These are the activations of a small network on made-up records, seen along a few directions, one row for each record.
Here are examples, each followed by its value of one field, T.
Records without T are marked none.
Other fields move the rows too, some of them a lot.
In the rows, zero is written as 500.
Strong random noise was added to every row along 2 fixed directions; ignore it. To show where, here is one row again and again, with new noise each time:
[339 592 511 589 477 594 535 584 515 370 565 569 407 422 554]
[309 581 485 775 454 618 640 508 721 132 613 566 515 221 641]
[435 576 502 450 556 552 454 538 444 424 568 599 313 527 591]
[226 620 539 665 383 635 580 692 488 443 532 529 469 403 450]

[512 631 269 382 564 445 535 533 517 578 491 489 364 572 644] | t2
[561 454 523 383 535 486 428 539 503 515 426 498 524 495 508] | none
[439 574 566 756 455 569 500 566 687 363 672 538 543 372 585] | t3
[389 525 591 421 448 479 445 725 163 772 360 380 306 712 337] | t1
[674 440 305 359 692 441 450 321 478 381 398 680 125 688 653] | t8
[496 509 625 414 515 391 377 481 425 609 482 422 397 716 417] | t8
[710 412 307 438 721 433 458 237 623 202 452 674 221 541 747] | t1
[392 476 520 657 630 533 559 381 599 449 567 557 666 327 531] | t3
[599 598 242 295 656 410 489 453 525 545 519 538 263 617 743] | t2
[606 493 391 388 565 372 432 297 532 393 553 570 310 503 561] | t9
[619 459 398 437 504 519 436 233 559 322 562 524 487 375 658] | t4
[423 461 382 388 630 520 461 388 472 338 560 612 349 480 643] | t3
[510 496 588 493 505 473 463 625 442 687 438 483 567 454 406] | t10
[493 490 448 442 405 555 444 389 436 528 513 486 507 457 506] | t4
[541 488 611 449 538 391 405 409 539 488 522 440 451 624 498] | t8
[516 472 500 353 455 578 376 425 372 616 462 456 496 602 454] | t7
[632 410 424 465 568 563 445 154 675 209 582 513 523 395 724] | t7
[376 680 580 732 345 605 677 604 588 329 519 502 737 322 364] | t10
[505 454 499 555 642 488 574 382 744 280 542 504 574 282 617] | t6
[361 543 485 483 306 466 474 568 475 606 426 505 594 546 494] | t2
[709 534 631 598 601 479 456 189 594 478 579 489 774 336 591] | t4
[293 529 561 588 289 551 678 735 499 717 445 430 594 506 194] | t5
[500 528 444 405 461 411 445 451 446 555 498 523 381 531 425] | t9
[493 468 543 777 498 494 627 469 786 281 527 496 721 125 586] | t6
[359 549 498 454 457 549 532 639 445 513 462 470 537 499 366] | t6
[426 499 530 467 405 500 601 618 495 671 474 478 501 559 302] | t5
[705 429 488 248 631 419 313 441 435 516 414 559 407 596 631] | none
[465 487 543 504 440 526 441 657 461 576 359 471 586 463 439] | none
[411 492 405 506 433 533 558 584 412 571 374 558 346 569 410] | t9
[506 474 688 756 522 592 553 304 708 404 553 439 882 351 542] | t7
[602 465 577 153 565 364 415 538 365 812 519 477 300 722 369] | t5
[559 436 389 673 554 446 517 234 825  58 567 562 507 301 669] | t1
[690 588 515 407 607 481 488 372 530 297 568 600 496 507 587] | t10

Which value of T does each new row have?
[500 479 522 618 461 524 501 503 627 367 420 480 677 306 545] | none
[617 537 366 158 646 360 378 582 211 723 519 450 397 843 528] | t2
[472 462 483 602 393 612 739 469 631 334 546 600 498 422 573] | t5
[420 483 553 562 385 551 527 695 530 520 378 462 649 402 402] | none
[645 456 585 434 618 345 394 273 633 353 582 475 423 587 620] | t8
[390 516 631 588 413 460 550 513 551 517 452 452 681 582 599] | t2
[636 450 527 168 577 444 324 586 318 715 393 529 384 709 464] | none
[124 597 575 844 134 779 647 840 525 681 388 304 655 321 244] | t7
[378 495 392 643 413 560 612 566 526 460 362 565 398 504 431] | t8
[664 603 654 655 557 433 436 441 410 694 549 422 888 385 353] | t4
[328 590 351 578 368 519 595 595 589 564 412 543 409 407 599] | t2
